These are the activations of a small neural network, seen along a few directions. Each row is one input.
In each table, some parts of the input vary, and every possible input appears once, in random order.
A made-up example of a description, with smaller parts first: ring(8) and (point or line(9) or (values(2) and line(6))).
Shared parts are said once, and a part with two or three values counts as separate values.
In the rows, 128 means zero.

Other details of the inputs shift rows strongly along two fixed directions, in all tables alike. That doesn't count.

A family of inputs:
R1: [149 127 180 108 174 207 212 120  73  91 144 157 103 177  92 118]
R2: [132 183 126 174 110  42  88 102 197 137 141 173 156 120  99 133]
R3: [159 164 164 119  85  29  71  79 208 142 141 143 156 139  68  74]
R4: [104 151 161 123 176 206 124 181 104 129  86  72  51 120 223 153]
R5: [129 127  89 162  82  57 126  94 151 120 146 157 177 109  78 122]
R6: [150 119 157  37 171 205 174 130  74 131 160 141 124 179  93  74]
R7: [144 110 128  45 157 177 171 141  78 127 169 150 168 178  83  84]
R8: [101 103 148 101 155 203 101 184  92 146  96  77  58 101 230 160]
R9: [121 140 143 128 143 204 148 145  94 132  84  60  57 115 210 157]
R10: [118  95 137  81 134 163 155 142  75 114 162 182 156 154  87 142]
R11: [146 100 139 138  82  72 105  64 162 121 134 160 142 101  67 115]
R12: [123 149 188  90 158 184 184 127  87 121 139 168 112 163 101 137]
R13: [117 138 101 141 112  50 131  90 163  97 182 226 201 136  23 107]
R14: [131 120  86 162  78  49 144  80 159 125 146 166 187 122  50 116]
R15: [139 163 106 197  80  38  87  95 197 138 104 119 139 106 125 145]
R16: [120 171 126 176  99  31  66 120 205 145 120 142 148 108 133 155]
R17: [105  81  87 177 115  65  23 155 183 126  91  46 100  50 236 131]
R18: [164 193 141  83 160 180 189 142 101 145 142 157 151 207  96 104]
R19: [ 95  94 105 110 172 194 111 201  83 129 106  80  88 105 214 148]
R20: [ 93 109 121 161 114  74   4 154 193 140  81  61  74  47 223 137]
R21: [148  84 125  96 127 188 205 116  58 109 150 168 144 152  72 130]
R22: [120 140 125  93 136 166 194 136  69 106 178 208 189 171  61 143]
R23: [147 134 150 150  79  56 145  43 185 126 129 167 146 129  42 110]
R24: [137 154 148 131 187 226 195 172  58 116 127 111 100 183 163 158]
R25: [126  94 142 128 158 197 111 167  95 116 100  64  70 103 213 144]
R26: [138 153 106  74 153 171 179 156  81 131 171 147 181 183  88  92]
R27: [142  96 138 136  79  73 115  56 169 133 128 158 148 106  66 117]
R28: [115 115  90 171 169 175 107 195  87 132 115  45 104 107 225 151]
R29: [127 151 111 179 109  81 128 116 177 159  96 100 110 121 151 140]
R30: [102  82  75 169  87  75  46 136 183 157  72  36 100  47 228 145]
Each input here is: ring(5) and (point or line(5)).
Changing only the ring(5) part turns R11 into R21. The same change can be made to R6. Which row results?
> R7
Which other rows does R25 become when the ring(5) part takes its other values? List them by row number.
> R1, R17, R24, R28
Start at R16 and move only the line(5) part, one step at a time. The first step leads to R2. Which rows follow, in order?
> R24, R15, R29

A family of inputs:
R31: [134 149 128 152 131 138 145 131 125 131 113 106 112 132 147 141]
R32: [119 118 103 116 136 147 140 156 105 130 134 126 138 135 143 135]
R33: [127 121 106 146 133 144 139 137 108 123 123 109 125 121 148 141]
R34: [114 109 115 139 129 141 138 138 111 122 121 119 119 110 149 148]
R35: [124 141 134 154 130 136 138 129 129 132 112 113 107 122 150 150]
R36: [154 123 159 117 118 127 157  83 129 121 140 160 140 147  70 113]
R37: [126 152 118 129 136 142 141 151 119 143 125 115 126 144 150 141]
R38: [126 151 117 125 133 138 129 141 126 146 120 105 125 134 151 130]
R39: [126 147 118 156  90  32  46 106 212 146 116 105 134  93 135 109]
R40: [124 135 134 177  86  39  59  88 207 132 106 121 119  82 131 131]
R41: [131 117 108 108 117 115 149 117 119 120 156 169 177 146  68 109]
R42: [132 120 151 126 131 154 138 120 120 135 111 116  95 126 141 139]
R43: [131 148 144 118 146 143 122 141 127 132 124 110 113 138 150 124]
R44: [129  92 129 118 127 148 123 125 116 123 117 106 112 112 145 124]
R45: [118 116 109 111 129 137 105 149 118 131 127 106 128 117 148 116]
R46: [144 159 143 124 134 120 164 113 127 122 152 184 156 168  69 120]
R47: [114 100 132 122 130 152 133 136 107 119 119 122 111 112 142 141]
R48: [123  93 132 115 129 153 130 129 107 126 122 122 111 112 141 138]
R49: [120 126 113 124 145 147 128 158 110 128 133 129 129 134 148 137]
R50: [135 125 138 111 131 110 138 114 131 112 161 181 163 147  69 106]
R51: [144 156 155 122 133 107 139 105 147 122 150 173 151 157  72 109]
R52: [122 119 131 106 141 145 115 149 116 122 134 117 125 126 149 117]
What do these inputs look like to the network?
> values(2) and (line(5) or ring(6))
Changing only the values(2) part turns R32 into R37. The same change can be made to R33. Which row results?
> R31
Which other rows does R42 become when the values(2) part takes its other values? List them by row number.
> R48
Which other rows does R49 become when the ring(6) part takes its other values? List them by row number.
> R32, R41, R45, R50, R52

A family of inputs:
R53: [125 138 134 149 145 152 137 148 128 140 103  99 101 127 169 155]
R54: [107 109 102 125 133 165 116 166 105 144 109  77 100 107 202 156]
R55: [123 138 141 140 141 159 109 149 125 140  96  88  79 110 182 149]
R56: [142 116 125 103 134 136 132 137 113 124 145 154 150 149 106 110]
R57: [130 163 124 147 147 150 138 156 112 135 113  92 101 139 180 139]
R58: [133  99 126 108 129 149 171 112 102 115 145 164 151 146  83 128]
R59: [110  99 109 133 136 164 110 163 107 127 100  65  96  94 209 144]
R60: [125 112 132 112 134 134 142 118 111 108 154 156 145 132  86 110]
R61: [124 115 131 103 125 133 145 121 109 125 153 174 159 139  83 129]
R62: [132 169 136 109 136 127 158 124 126 127 152 163 152 162  83 112]
R63: [132 134 138 154  81  29  59  81 210 137 118 123 135  99 116 107]
R64: [139 142 152 126 143 138 160 116 129 122 139 166 138 157  93 131]
R65: [147 128 155 111 121 140 167  90 119 127 134 156 139 153  77 116]
R66: [118 104 126 106 141 160 138 149  99 119 124 126 119 126 144 136]
R67: [129 114  92 166  85  18  43 109 210 143 122 113 152  84 138 108]
R68: [134 139 126 180  78  27  67  84 209 135 113 129 128  84 108 128]
R69: [117 105 129 113 141 147 130 135 108 117 139 126 121 119 136 125]
R70: [147 163 148 121 144 131 166 117 116 118 156 171 144 171  81 118]
R71: [113 108 106 135 138 169 113 158 100 126 106  73  98 100 192 136]
R72: [134 165 127 119 129 133 160 128 120 131 138 145 151 161  91 123]
What do these inputs look like to the network?
> values(2) and (point or line(4) or line(5))
Changing only the values(2) part turns R67 into R56. The same change can be made to R54. Which row results?
> R61
Start at R72 and move only the line(5) part, one step at a time. The first step leads to R57. Which rows follow, in order?
> R53, R68, R65
Which other rows does R63 become when the line(5) part takes its other values? List them by row number.
> R55, R62, R64, R70
